These are the activations of a small neural network, seen along a few directions. Each row is one input.
Each table varies a few parts of the input and shows all the possible inputs, shuffled.
Descriptions start from the smaller parts, as in this example, which fits no table here: one of 6 places along a line, together with either a single point or one of 9 places along a line or (one of 3 separate values, together with one of 8 places around a ring).
Shared parts are said once, and a part with two or three values counts as separate values.
In the rows, 128 means zero.

Other details of the inputs vary at random and push rows far along three fixed directions, the same in every table; ignore that.

A family of inputs:
R1: [133 114 128 170 168  66 158 145 165 116  98]
R2: [127 117 104 167 175 108 138 153 149 126  66]
R3: [183 129 204 167 167 209 104  59 150 128  91]
R4: [102 108 121 111  67 199  95  78 120 124 186]
R5: [168  98 109 174 173  94 114 148 148 121  95]
R6: [100  46  51 141  42 150 174 154 116 113  93]
R7: [ 96  18  69 153  48 121 140 132 125  90 128]
R8: [ 89  26  66 158  41 115 136 126 141  90 130]
R9: [164 128 187 156 165 210  88  59 178 137  93]
R10: [153 115 116 146 148  81 161 147 148 116  59]
R11: [ 73  44  58 158  61 153 164 151 116 107 106]
R12: [ 95 160 117  64  57 188 112 115  65 185 197]
R13: [149 100 128 165 154  85 113 136 148 101  75]
R14: [124 181 120  97 154  32  78 186 116 114 174]
R15: [126 102 102 175 157 120 135 146 131 170  80]
R16: [171 176 219 121 166 144  97  88 119 117 147]
R17: [170 127 191 158 164 215  91  51 158 131  82]
R18: [113 115 128  87  62 208 144  93 105 142 170]
R19: [146 235 168  62 163 149 102 122 120 160 171]
R20: [143 136 213 151 169 190 141  56 159 127  83]
R21: [148 116 115 146 148  78 158 152 169 122  68]
R22: [ 99  62 143 146  79 249 154  55 139 132 127]
R23: [120 113 126 163 168  81 147 151 169 117  80]
R24: [ 92 145 115  84  67 184  69 104  61 168 211]
R25: [178 183 205  99 163 133 143  97 129 142 147]
R26: [ 51 112  67  80  57  76 145 183  71 108 216]
R27: [123 116 101 166 178 105 136 158 170 132  74]
R28: [146 200 123  82 151  21 140 205  84 120 161]
R29: [ 67 159 122  75  76 183 117 105  95 139 225]
R30: [158 227 195  70 152 110 125 108 118 144 192]
R31: [120 197 132  99 170  25 130 202  85 115 171]
R32: [163 118  94 157 157  88 158 155 165 136  79]
R33: [133 204  86  78 156  54 116 202  92 138 147]
Each input here is: one of 3 separate values, together with either a single point or (one of 2 separate values, together with one of 5 places around a ring).
Q: Changing only the choice among 3 separate values turns R5 into R18. The same change can be made to R4. Which row results?
A: R32
Q: Which other rows does R14 become when the choice among 3 separate values takes its other values? List them by row number.
A: R21, R23
Q: List by row number the other rows that have the choice among 3 separate values in common with R15.
A: R1, R2, R11, R20, R22, R23, R26, R27, R29, R31
Q: Which other rows does R14 become when the place on the ring of 5 takes its other values? List them by row number.
A: R7, R8, R13, R16
